A small network was shown many inputs. Here are its activations along a few directions, one row for each input.
Each table varies a few parts of the input and shows all the possible inputs, shuffled.
A made-up example of a description, with smaller parts first: one of 8 places around a ring, together with either a single point or one of 9 places along a line or (one of 3 separate values, together with one of 4 places along a line).
Shared parts are said once, and a part with two or three values counts as separate values.

Other details of the inputs shift rows strongly along two fixed directions, in all tables alike. That doesn't count.

A family of inputs:
R1: [  2,   5,   7,  -7,  19,  -4,   9,  -2,  11,  10, -17,   2,  11,  15]
R2: [ -2, -12,   0,   1,  -7,   4,  -1,  -2, -11,  -5,   6,  -5,   5,   0]
R3: [ -8, -20,  -7,   1, -15, -10, -25, -13, -27,  -1,   0,   7,  -7, -10]
R4: [-28, -50,  -3,   8,   0,  -2, -22, -15, -52,   4,   7,  18,  23, -14]
R5: [-1,  4,  7,  8, 18,  5, 17,  4, -1,  4, -4,  0,  2,  9]
R6: [  1, -20,  -7,   2, -21, -10, -22, -10, -24,  -4,   2,  -5,  -9,   0]
R7: [ 1,  4,  3,  5, 16, 10, 16,  5,  4,  0,  2, -2, 10,  3]
R8: [-4,  7,  3,  0, 12, 16, 15,  2,  6,  2, -2,  4,  7, -7]
R9: [ 3,  6, -8, -1, -8, -3, -8, -2,  8, -3,  8,  1, -8, -7]
R10: [ -5, -15,  -9,   3, -18, -19, -26,  -9, -14,  -3,  10,   7, -10,  -8]
R11: [  7,   1, -11,  -2, -27, -21, -28,  -7,  -2,  -5,   6,  -3, -26,  -4]
R12: [-5,  7,  6,  7, 17,  0, 16,  8,  6,  3,  6,  5,  5,  4]
R13: [-8,  8,  6,  5, 14,  4, 16,  4,  9,  4,  5,  9,  3, -1]
R14: [ 11,  10,  -8,  -1,  -9,  -9,  -9,   4,  11,  -7,   9,  -7, -11,  -1]
R15: [-7,  7,  4,  3, 15,  7, 15,  3, 10,  1,  5,  8,  5, -2]
R16: [  9,  10,  -2,   2, -11, -16,  -6,   6,   9,  -5,   7,  -6, -17,   3]
R17: [ -8,  -6,   2,   0,  -6,   1,  -4,  -2, -10,   0,   4,   5,   1,  -8]
R18: [ 17,  20,  -4,  -1, -15, -16,  -8,   6,  15,  -5,   3, -12, -27,   7]
R19: [ -3,   3,   9, -11,  16,   4,  10,  -3,   8,  12, -23,   4,  11,   7]
R20: [ -1,   2,   7,  -8,  15,   2,  12,  -4,   9,  10, -20,   1,  13,  13]
R21: [ -3,  -8,   4,   1,  -8,   1,  -3,   0, -11,   0,  -1,  -1,  -2,  -4]
R22: [ 23,  29,  -1, -24, -27, -15, -15,  -1,  32,   0, -17, -15, -26,   6]
R23: [  2,  -1,   2,  -1,  -9,   1,  -4,  -1,  -8,   0,  -5,  -5, -10,  -1]
R24: [ -4, -11,  -2,   0,  -4,   8,  -5,  -3, -11,  -1,   1,  -1,   6,  -9]
R25: [  9, -14, -15,   0, -20,  -8, -29,  -5, -13, -10,   8,  -6,  -2,  -4]
R26: [-4,  6,  4,  5, 18,  2, 16,  7,  7,  0,  6,  4,  7,  3]
R27: [ 5,  0,  2,  2, -9, -6, -4,  4, -3, -4,  9, -8, -4,  4]
R28: [-1,  1,  4,  3, 11, 17, 19,  3,  3,  1,  0, -4, 11,  2]
R29: [ 2,  2, -1,  2, 11, 20, 16,  4,  4,  0, -3, -2, 13,  2]
R30: [ 0,  8, -4,  6, 20,  8, 11,  6,  9,  0,  2,  6, 10,  1]
R31: [-1,  3,  7,  5, 15,  8, 18,  7,  3, -2,  4, -2,  9,  6]
R32: [ -3, -11,   2,   2,  -8,   2,   0,  -1, -12,  -2,   6,  -4,   4,   1]
R33: [-3,  9, -4,  4, 16, 12, 11,  2, 12,  2,  1, 11,  8, -4]
R34: [  9,   3,   2,   3, -11,  -9,  -4,   4,   1,  -5,   5, -10, -11,   6]
R35: [ 37,  43,  -4, -23, -31, -29, -17,   8,  48,  -5, -10, -25, -38,  16]
R36: [-6,  7,  9,  3, 10,  9, 18,  4,  4,  4, -4,  6,  1, -2]
R37: [ 1, -7, -6, -2, -6, 11, -8, -1, -7, -3, -1, -1,  5, -8]
R38: [-3,  0, 10,  6, 10, 10, 21,  4,  0,  3, -3, -2,  6,  6]
R39: [-15, -33, -15,   3,  -6,   1, -28, -16, -33,  -2,   4,  16,  15, -18]
R40: [-4,  3,  9,  0,  9, 16, 18,  7,  2,  1, -1, -2,  7, -1]
R41: [ -4,   9,   3,  -8,  20,  -6,   7,  -5,  18,  13, -16,  13,   6,   7]
R42: [-7, -7,  0, -2, -5,  3, -4, -3, -8, -3,  4,  4,  2, -9]
Each input here is: one of 6 places around a ring, together with either a single point or one of 6 places along a line.
- Changing only the place on the ring of 6 turns R23 into R6. The same change can be made to R37. Which row results? => R29
- Changing only the place on the ring of 6 turns R30 into R39. The same change can be made to R26. Which row results? => R42
- Change only the place on the ring of 6 in R27. List by row number the other rows that result. => R4, R12, R13, R17, R32
- List by row number the other rows that have the place on the ring of 6 in common with R11. => R9, R10, R13, R15, R33, R41

A family of inputs:
R43: [  8,   2, -10,  -1, -25, -23, -26,  -3,   0,  -7,  11,  -5, -24,  -2]
R44: [  9,  -3,  -1, -10, -34, -16, -23,  -4,  -5,  -4,  -2, -13, -20,   0]
R45: [-15, -17,  -4,  11,  15,  10,   3,  -2, -15,  -1,  11,  14,  20, -10]
R46: [-13, -17,  -3,  14,  17,   9,   4,   0, -19,   0,   9,  12,  17,  -7]
R47: [-18, -17,   2,  -1,  12,  10,   2,  -9, -15,   8,  -7,  16,  18,  -9]
R48: [ 10,  36,  15,  -5,  31,  12,  41,  12,  40,  11, -20,  -4,   3,  21]
R49: [ 4, 42, 13,  4, 32, 15, 44, 18, 39,  6, -4,  2, -5,  7]
R50: [ 12,  -3,  -7,   1, -31, -16, -22,   3,  -5, -12,  17, -15, -18,  -1]
R51: [ 13,   0, -13, -15, -25, -20, -33,  -9,   8,  -4,  -4,  -6, -11,   0]
R52: [ 14,  -5,  -7,  -5, -35,  -5, -22,  -2,  -7, -11,   6, -19, -17,  -1]
R53: [-13, -22,   6,   7,  11,  11,   8,  -3, -24,   2,   1,   3,  19,  -1]
R54: [  8,   1,  -6,  -1, -26, -27, -25,  -1,  -1,  -7,  12,  -6, -23,   0]
R55: [ 15,   0, -12, -12, -24, -22, -32,  -7,   4,  -3,  -6,  -8, -14,   3]
R56: [-13, -19,  -1,  15,  16,   7,   7,  -1, -20,   0,   9,  10,  16,  -3]
R57: [-19, -13,  -4,   8,  21,  -1,   0,  -6, -10,   5,   6,  22,  15, -10]
R58: [-16, -17,   3,   3,  14,   9,   2,  -8, -19,   8,  -9,  14,  15,  -6]
R59: [-13, -19,   4,   1,  22,  -9,   0,  -9, -14,  10, -11,  12,  21,   8]
R60: [  9,  35,  15,   0,  22,  33,  48,  19,  31,   2,  -9, -11,   3,   8]
R61: [-16, -19,   5,   3,  13,   6,   5,  -8, -20,   9,  -9,  12,  14,  -2]
R62: [ 34,  52,   5, -16, -25,  16,  18,  21,  51, -11,  -1, -33, -29,   6]
- Changing only one part turns R54 into R44. The same change can be made to R49. Which row results? => R58
- What do these inputs look like to the network? => one of 4 places along a line, together with one of 5 places around a ring
- Start at R62 and move only the place on the line of 4, one step at a time. The first step leads to R60. Which rows follow, in order? => R52, R53
- Start at R52 and move only the place on the ring of 5, one step at a time. The first step leads to R56. Which rows follow, in order? => R43, R48, R61

A family of inputs:
R63: [-14, -25,  -6,   3,   5, -11, -17, -11, -23,   2,   3,  13,  13,  -5]
R64: [ 6,  6, -1, -3,  3,  1,  0,  2,  9,  0, -5, -2,  1,  2]
R65: [-12,  -5,   4,   2,  24,  11,  12,  -3,  -4,   8, -10,  13,  18,  -2]
R66: [-4, -1,  5,  1,  9,  4, 10, -1, -1,  4, -4,  2,  5,  3]
R67: [-15, -26,  -6,   2,   0, -11, -20, -11, -24,   3,   2,  15,  10,  -8]
R68: [  4, -11,  -6,  -4, -22, -18, -27,  -6, -12,  -5,   4,  -4, -11,  -3]
R69: [ 0,  7,  5, -2,  6, -1,  7,  4,  7,  2, -3,  0, -1,  2]
R70: [-3,  3,  4, -1,  9,  9, 10,  1,  3,  5, -8,  3,  5,  3]
R71: [ -4, -13,  -2,   0,  -6,  -3, -10,  -7, -12,   2,  -3,   3,   2,  -2]
R72: [ 20,  26,   1, -11, -22,  -3,   0,   6,  25,  -5,  -4, -20, -24,   7]
R73: [-20, -35,  -3,   8,  16,  -7, -12, -11, -31,   5,   2,  19,  24,  -4]
R74: [-15, -19,   2,   6,  21,   7,   8,  -7, -17,   8,  -5,  12,  21,   1]
R75: [ 1,  2,  2, -2,  3, -5,  0,  2,  3,  1, -1,  0,  1,  2]
R76: [ 14,  22,   1,  -9,  -6,   2,   3,   6,  23,  -2,  -7, -10, -12,   3]
R77: [ 0,  3, -1,  7,  5, 10,  7,  6, -2, -4,  7,  0, -1, -6]
R78: [ -4,  -7,  -6,   1,  -3,  -8, -10,  -7,  -4,   1,   2,   6,  -3,  -3]
R79: [-11,  -6,   2,   1,  14,  -1,   4,  -3,  -5,   5,  -2,  10,  10,  -1]
R80: [ 17,  29,   0, -10, -16,  -6,   1,   6,  30,  -4,   0, -12, -23,   5]
R81: [-19, -30,  -7,  10,  17,  -5,  -9, -13, -24,   5,   3,  20,  21,  -4]
R82: [ 1, -6, -2, -2, -6, -2, -6, -5, -4,  0, -2, -2, -2,  1]
R83: [ 13,  22,  -1,  -5,  -4,  -4,   5,   6,  25,  -2,   1,  -7, -11,   7]
R84: [ 17,   8,  -4,  -6, -26, -17, -20,   3,   8,  -8,   4, -15, -19,   4]
R85: [ 14,  22,   1, -10, -11,   1,   2,   6,  21,  -3,  -7, -11, -14,   3]
R86: [  6, -11, -10,  -7, -28, -13, -30, -10, -11,  -5,   1,  -6, -12,  -4]
R87: [  2,  -7,  -2,   0,  -6,  -9, -10,  -2,  -7,  -1,   2,  -3,  -1,   2]
R88: [ -8,   5,  10,   5,  36,  20,  32,   5,   7,  10, -10,   8,  22,   8]
R89: [-11,   7,  10,  14,  40,  28,  39,  12,   2,   5,   1,  10,  20,  -1]
R90: [-10,  -5,   6,  12,  21,  15,  23,   4,  -8,   2,   3,   6,  13,   2]
R91: [ -3, -12,  -4,  -2,  -5,  -3, -12,  -8, -11,   1,  -2,   2,   2,  -2]
R92: [ 0,  3,  4,  1,  6, -2,  4,  3,  1,  1, -2, -1,  2,  4]
R93: [ 14,  16,   1,  -7, -19,  -8,  -6,   5,  14,  -4,  -1, -15, -20,   4]
R94: [ 13,  18,  -3,  -7, -19, -10,  -8,   2,  19,  -3,   1,  -7, -19,   1]
R95: [ 1, 17, 10,  1,  6, 22, 27, 12, 15, -3,  5, -7,  2, -1]
R96: [  2,  -6,  -6,  -4,  -5,  -5, -14,  -5,  -4,  -1,  -4,   0,   1,  -3]
R97: [  6,  41,  22,   0,  30,  22,  52,  20,  38,   9, -13,  -5,   0,  13]
R98: [ 15,  20,   1,  -1, -17,   3,   6,   9,  15,  -9,   7, -16, -20,   4]
R99: [ 13,  22,   0,  -9, -12,  -7,  -1,   6,  23,  -4,   0, -11, -17,   4]
R100: [-12, -11,  -1,   4,  16,  -1,   2,  -7,  -9,   5,   0,  14,  14,  -1]
R101: [  4,  -5,  -5,  -4, -10,  -4, -12,  -5,  -4,  -1,  -2,  -4,  -2,   1]
R102: [-2,  0,  1, -2,  9,  6,  6, -1,  1,  3, -7,  4,  7,  0]
R103: [  7,  15,   4,   3,  -8,   8,  12,   9,  10,  -4,   4,  -9, -12,   2]
R104: [  4, -13,  -9,  -2, -38,  -6, -28,  -3, -14, -12,  15,  -9, -11, -13]
R105: [ 1,  5,  5, -1,  1,  2,  7,  2,  5,  3, -5, -2, -2,  3]
R106: [-11,  -7,   0,   3,  15,   0,   4,  -6,  -5,   5,   0,  13,  11,  -1]
R107: [ 13,  23,   6,  -1,  -6,  15,  20,  16,  24,  -8,   8, -16,  -6,   2]
R108: [ 13,  -6, -10,  -8, -37, -21, -33,  -7,  -6,  -8,   5, -14, -19,  -1]
R109: [  3, -13,  -7,  -1, -15, -12, -20,  -6, -11,  -3,   3,  -4,  -4,   1]
R110: [-7, 13, 15,  4, 31, 14, 33,  9, 12,  9, -8,  6, 11,  6]
R111: [ 1,  2, -1, -1,  4, -5, -1,  1,  5,  1,  1,  1,  2,  3]
R112: [-11, -32,  -9,   4, -19,  -2, -25, -10, -32,  -8,  16,   3,   7, -15]
R113: [ 4,  0, -2,  6, -6,  2,  2,  4, -3, -6,  8, -6, -4,  2]
R114: [  0, -10, -10,  -1, -14, -14, -21, -10,  -7,  -2,   5,   3,  -7,  -4]
R115: [ 1, 10,  5,  5,  3, 11, 18,  7,  5, -3,  4, -4, -4,  2]
R116: [ 13,  21,  -1,  -5, -14,  -5,   0,   4,  23,  -2,  -1,  -7, -20,   3]
R117: [ 16,  17,  -2, -10, -21,  -4,  -8,   4,  16,  -4,  -6, -12, -17,   1]
R118: [ 0,  2,  2, -2, -3, -6, -3,  2,  2,  1, -2,  1, -3,  0]
R119: [  5,   8,   3,  -3,  -8,  -6,  -3,   4,   5,   0,  -2,  -5, -10,   2]
R120: [ -1, -11,  -8,   9,  -3,   1, -10,   1, -15,  -6,  12,   1,   2,  -8]
R121: [-3, -1,  3,  0,  3,  1,  5, -2, -2,  3, -3,  1,  1,  2]
R122: [ -1, -19,  -8,   0, -11,  -9, -19,  -9, -15,  -1,   2,   0,   2,   0]
R123: [ 4, 11,  7,  0,  7,  2, 12,  6,  9,  2, -4, -5, -1,  6]
R124: [ 11,  23,   1,  -2,   1,   0,  12,   6,  26,   0,  -2,  -6, -11,   7]
R125: [  3,   1,  -3,  -5,  -8,  -3, -10,  -2,   2,   0,  -6,   0,  -4,  -3]
R126: [ -9, -26,  -8,   2,   3,  -5, -17, -11, -23,   2,  -2,  10,  15,  -4]
R127: [-24, -13,   6,  17,  41,  25,  28,   3, -18,   7,   2,  20,  27,  -8]
R128: [-16,  -5,  11,   6,  36,  11,  25,   2,  -4,  10,  -6,  16,  22,   2]
R129: [ -9, -19,  -1,   2,   1,  -7, -11,  -8, -20,   2,   1,   6,   6,  -3]
R130: [-13,   3,   8,  14,  33,  25,  32,   9,  -3,   6,   1,  12,  17,  -5]
R131: [  2,  -5,  -5,  -4,  -5,  -3, -10,  -4,  -4,  -1,  -4,   0,   1,  -1]
R132: [-10, -33, -10,   5, -19,  -3, -26, -10, -33,  -8,  16,   2,   9, -14]
- Changing only one part turns R94 into R83. The same change can be made to R105. Which row results? => R109
- Changing only one part turns R82 into R122. The same change can be made to R114. Which row results? => R81
- What do these inputs look like to the network? => one of 5 places along a line, together with either one of 3 separate values or one of 11 places along a line
- Start at R119 and move only the place on the line of 5, one step at a time. The first step leads to R110. Which rows follow, in order? => R68, R92, R84
- Change only the place on the line of 11 in R123. List by row number the other rows that result. => R63, R74, R75, R92, R96, R100, R101, R108, R124, R131
- Change only the place on the line of 5 in R95. List by row number the other rows that result. => R104, R107, R112, R132
- Change only the choice among 3 separate values in R103. List by row number the other rows that result. => R104, R130
